A small network was shown many inputs. Here are its activations along a few directions, one row for each input.
In each table, some parts of the input vary, and every possible input appears once, in random order.
Descriptions start from the smaller parts, as in this example, which fits no table here: one of 5 places around a ring, together with either a single point or one of 9 places along a line or (one of 2 separate values, together with one of 6 places along a line).
Shared parts are said once, and a part with two or three values counts as separate values.
(in the rows, 128 means zero)

Other details of the inputs shift rows strongly along three fixed directions, in all tables alike. That doesn't count.

Table:
R1: [165 153 157 112  74 100 123  82 185 153 131 166  69 136]
R2: [104  99 161 147 130 134  96 127 161 136 107 151 136 186]
R3: [176 162  86 144 152 174 165 149  82 156 133 163 142 135]
R4: [130  65 112  86 113 114  88 129 109 168  35  99 172 164]
R5: [117 134 106 100  45 122  42 100 102 100  46  44 151 101]
R6: [ 97 132 144 116  46 137  58 120 135 102  80  92 145 135]
R7: [ 98 211  77 106 141 106 190  83 122 107 198 125  55 103]
R8: [150 113  93 187 162 166 112 166  66 103 111 121 225 132]
R9: [146 171 172 130  23 110 101  46 177  79 182 144  83  78]
R10: [ 96 130 185 135 124 157 129 133 178 121 117 177 141 127]
R11: [132 134  50 109 103 117 105 107  72  78  90  57 179  47]
R12: [153 128  92 151 195 114 193 140 125 163 163 131 140 149]
R13: [158 196  79 123 109  89 173  44 112  80 212 120  82  49]
R14: [ 72 145 116 163 194 147 183 153 108 136 156 129 131 152]
R15: [129 109 141 173 170 109 168 133 144 152 153 156 136 154]
R16: [130  89 194  72 141 144 109 197 138 140 104 152 103 111]
R17: [151 154 155 141  54  98 107  83 187 110 164 160  82 133]
R18: [127 104  86 112 179 145  91 229  35 100 100  66 142 132]
R19: [ 83 116 139 139  73 116  37 106 124  65  75  56 178 110]
R20: [ 89 124 152 151 171 153 182 143 142 137 142 158 142 114]
R21: [ 90  80 180 139 143 117 134 115 168 165 116 145 121 174]
R22: [142 124 128 178 158 128 132 148 141 130 140 168 152 170]
R23: [130 127 129 178 188 147 191 139 104 140 171 156 157 126]
R24: [ 83 110 180  85 145 130 157 130 166 181  97 118 133 159]
R25: [182 132  64 141 117  61  62 129  73  39 185  47  92  52]
R26: [143  36 149  87 130 117  34 196  94 141  56  84 141 156]
R27: [142 196  45 143 121 156 143 117  87  85 148 110 114  69]
R28: [114 151  94 132 194 153 208 141 120 137 163 127 139 101]
R29: [155 101 151  91 123  98 146 124 158 191  91 170 132 162]
R30: [159 118 215  80 108 102 112 128 158 124 175 159  57  89]
R31: [116 142 162 125  66 124 106  89 187 126 151 162  65 166]
R32: [113  82 149 105 146 114 137 113 158 175 104 109 133 166]
R33: [124 163  88 156 144 194 157 180 105 121 139 168 149 136]
R34: [134 122 145 102 107 142 116 120 156 183  90 162  91 185]
R35: [151 127 106 142 191 146 195 139  99 158 155 127 170 122]
Description of these inputs: one of 5 places around a ring, together with either a single point or one of 6 places around a ring.
Changing only the place on the ring of 5 turns R15 into R21. The same change can be made to R25. Which row results?
> R26
Which other rows agree with R10 in the place on the ring of 5? List them by row number.
> R11, R16, R20, R27, R28, R33
Which other rows does R6 become when the place on the ring of 6 takes its other values? List them by row number.
> R5, R7, R14, R19, R24

Table:
R36: [125 148 142 119  85 117 117  83 159  94 138 132 114  83]
R37: [122 148  86 145 169 136 139 160 103 120 147 123 112 148]
R38: [114 159 104 164 160 149 158 128 115 123 163 149 114 152]
R39: [116 158 139 115 119 116 134 120 145  98 171 142  75  96]
R40: [150  73 113 116 150 139 101 179  79 164  60 111 187 170]
R41: [128 172  81 122 158 137 166 137 117 124 165 137  91 126]
R42: [141 125 159 135 180 151 186 167 154 186 141 220 129 181]
R43: [129 108 167 111 109 137 134 115 153 177  88 161 138 154]
R44: [113 119 201  91 116 142 131 150 162 163 118 161 104 147]
R45: [145 116  71 125 142 142 101 165  68 100  98  89 171  97]
R46: [111 102 179 104 125 134 108 142 148 158  98 147 112 165]
R47: [139 122 141 126 107 107 104 113 132 104 155 102 102 108]
R48: [103 120 158 119 117  87 132  77 163  98 146 103 119  73]
R49: [116 153 163 143  99 121 123  90 160 103 164 131  98 112]
R50: [139 140 141 127  85 104 119  79 156 104 139 132 112  82]
R51: [122 165  97 139 143 152 167 114 118 128 153 148 118 132]
R52: [116 169 132 119  97 120 146  79 172 117 151 142  92 113]
R53: [128 130  86 171 154 146 117 155  90  96 127 117 166 122]
R54: [125 167 129 142 169 140 166 145 124 122 197 152  73 135]
R55: [133 132 142 149 107 119 121 101 144 110 159 122 120 118]
R56: [125 114 136 145 167 153 161 164 149 180 120 181 139 196]
R57: [137  99 117 150  88 106  68 107 122  83 107  87 166  94]
R58: [139 161  99 123 146 143 149 137 101 113 165 119 108 104]
R59: [133 169 135 108 115 104 159  78 152 125 186 148  44 106]
R60: [120 127 109 142  85 121  83 113 112  72 107  87 164  82]
R61: [139 106 190  85 114 119 129 133 170 165 108 172  99 128]
R62: [142 145 136 133 101 123 135  94 137 123 144 125 123 101]
R63: [119 101  91 149 163 128 129 140  75 111 111  57 200  98]
R64: [155 136  82 164 140 130 128 132  83 110 143 100 169 118]
R65: [123 118 194 100  88 143 121 111 172 154  97 150 137 131]
R66: [123 133 141 126 122 113 105 126 136  96 147 126  96 105]
R67: [136  91 157 116  91 111  91 119 155 155  67 123 169 152]
R68: [144  73 147  96  98 105  71 144 130 151  51  98 168 148]
R69: [140 153  96 154 157 132 167 120 113 138 166 152 123 149]
R70: [104 115 181  85  95 121 107 133 172 152  92 140 107 146]
R71: [133  95 153 110  87 123  99 117 153 161  56 125 166 140]
R72: [135 100 104 126  92  95  65 116 117  94 102  64 139 111]
R73: [132  91 131 125 167 149 133 175 110 169 106 148 138 183]
R74: [148 100 178 100 120 120 119 142 142 159 112 139 126 145]
R75: [112 102 122 136 156 179 136 184  96 171  68 148 191 185]
R76: [145 139 150 104  88 102 116  92 141 114 147 108  89  85]
R77: [124 125 106 147  94 137  88 127  92  89 102  72 181  98]
R78: [130 136  86 167 158 142 149 131 103 126 157 135 134 151]
R79: [116 121 110 147  85 111  69 103 124  87  93  73 160 112]
R80: [152 127  47 136 144 125 114 152  66 115 105  77 158 113]
R81: [140 138 110 143 168 126 153 150 122 116 182 154  89 129]
R82: [117 118 184  75 109 135 129 120 166 168 104 161  96 147]
R83: [104 144  77 152 194 124 187 131 110 128 159 109 139 126]
R84: [103 165 134 131  98 121 139  96 164 111 149 138  99 123]
R85: [113 110 135 112 177 174 153 198 105 184  96 167 142 190]
R86: [104 139  80 153 195 131 186 125  94 127 164 109 140 124]
R87: [154 138 104 133 159 116 146 146 110 117 164 142 110 120]
What do these inputs look like to the network?
> one of 4 places along a line, together with either a single point or (one of 2 separate values, together with one of 6 places around a ring)
Changing only the place on the line of 4 turns R51 into R36. The same change can be made to R46. Which row results?
> R66
Changing only the place on the line of 4 turns R59 into R61. The same change can be made to R40. Which row results?
> R87
Which other rows agree with R55 in the place on the line of 4? List them by row number.
> R44, R47, R49, R54, R58, R62, R63, R64, R65, R74, R76, R77
Which other rows agree with R37 in the place on the line of 4? List them by row number.
> R41, R52, R56, R67, R68, R70, R71, R72, R79, R80, R83, R84
Which other rows does R42 become when the place on the ring of 6 takes its other values? List them by row number.
> R36, R50, R53, R57, R60
Which other rows does R78 become when the choice among 2 separate values takes its other values? List them by row number.
> R73

Table:
R88: [165 128  71 139 102  96  91  94  67  81 137  51 148  69]
R89: [141 190  85 137 104 130 148  87 129  89 178 143  87  82]
R90: [140 127 138 134 185 113 171 151 136 138 174 160 103 126]
R91: [145 139 148 156 150 149 155 156 138 147 153 179 129 157]
R92: [142 140 155 105  69 132 110  99 155 130 111 131 122 105]
R93: [132  85 116 126 195 155 146 208  90 151  96 129 178 133]
R94: [135 106 199 116  95  98 103  95 160 121 142 129 108 107]
R95: [138  69 191  90 128 133 120 151 148 206  74 157 141 192]
R96: [135  62 117 127 136  99  71 154 103 114  80  68 181 124]
R97: [145 104 108 104  94  67  79  87 128  99 114  62 125  90]
R98: [164  87  88 118 155 113 113 163  80 142  81  92 183 119]
R99: [129 141  48 131 182 119 149 151  80 123 142  91 118 128]
R100: [127 104 148 138  67 102  59  96 155  91 104 110 138 120]
R101: [136 135  86 164 141 107 118 113  88  77 184  81 116 105]
R102: [151 121  92 124 165 160 145 166  67 147 113 112 164 124]
R103: [112 118 100 139  91 136  63 136  94  74  81  81 179  99]
R104: [ 89 125 148 140 102 105 169  26 180 142 107 103 180 110]
R105: [133 155  87 162 148 158 140 147 102  94 153 143 139 108]
R106: [132 140 146 153 142 140 146 141 151 140 163 170 108 170]
R107: [124 133 105 115  83  95  85  77 109  90 130  54 104  93]
R108: [148 109  82 112 178 143 153 178  83 149 103 116 161 117]
R109: [104 168 137 131 160 138 172 129 123 111 198 143  76 117]
R110: [132 162  69 138 146 166 144 162  78 128 121 121 153 138]
R111: [136 117 170 136  81 112  91 105 163 111 116 150 129 116]
R112: [109 185 121 147 148 155 166 143 131 110 185 158  95 132]
R113: [106 157 151 143 119 134 133 120 161 121 162 150  83 150]
R114: [120 195  80 134 140 149 171 124 119 114 169 162  90 126]
R115: [120 109 123 114  71 124  65 112 132 126  57 105 148 140]
R116: [139  82 173 104 112 146 111 152 165 198  54 189 153 203]
R117: [ 98 107 184 120 107 140 102 137 176 150  92 169 116 172]
R118: [118 141 116  95 171 131 176 156 123 154 136 143 104 132]
R119: [122 186 110 132 103 121 141  87 150 113 175 132  64 130]
R120: [152 130 146 118  74 110 101  89 156 127 109 148 123 117]
R121: [121 111 193 110 134 143 143 138 150 149 138 157 111 124]
R122: [128 125  90 116 165 160 144 171  66 147 107 109 157 140]
R123: [116  84 121 138 164 151 101 180  80 141  85  93 172 163]
R124: [132 174 117 156 143 156 163 136 128 106 188 155 106 112]
R125: [157 149 144 124  71 107 110  83 152 119 137 130 111 108]
R126: [ 71 131 134 188 193 144 221 100 157 160 153 154 188 148]
R127: [ 95 109 204  82 154 127 151 157 177 165 119 168 100 146]
R128: [143 108 160 115  96 133 114 132 157 173  93 155 134 177]
R129: [ 95 129 178 102 112  80 122  90 189 111 162 121  52 109]
Changing only one part turns R88 into R94. The same change can be made to R99. Which row results?
> R129
Changing only one part turns R121 into R102. The same change can be made to R123. Which row results?
> R107
What do these inputs look like to the network?
> one of 2 separate values, together with either a single point or (one of 4 places along a line, together with one of 5 places around a ring)
Which other rows does R108 become when the choice among 2 separate values takes its other values? List them by row number.
> R93
Which other rows does R118 become when the choice among 2 separate values takes its other values? List them by row number.
> R127
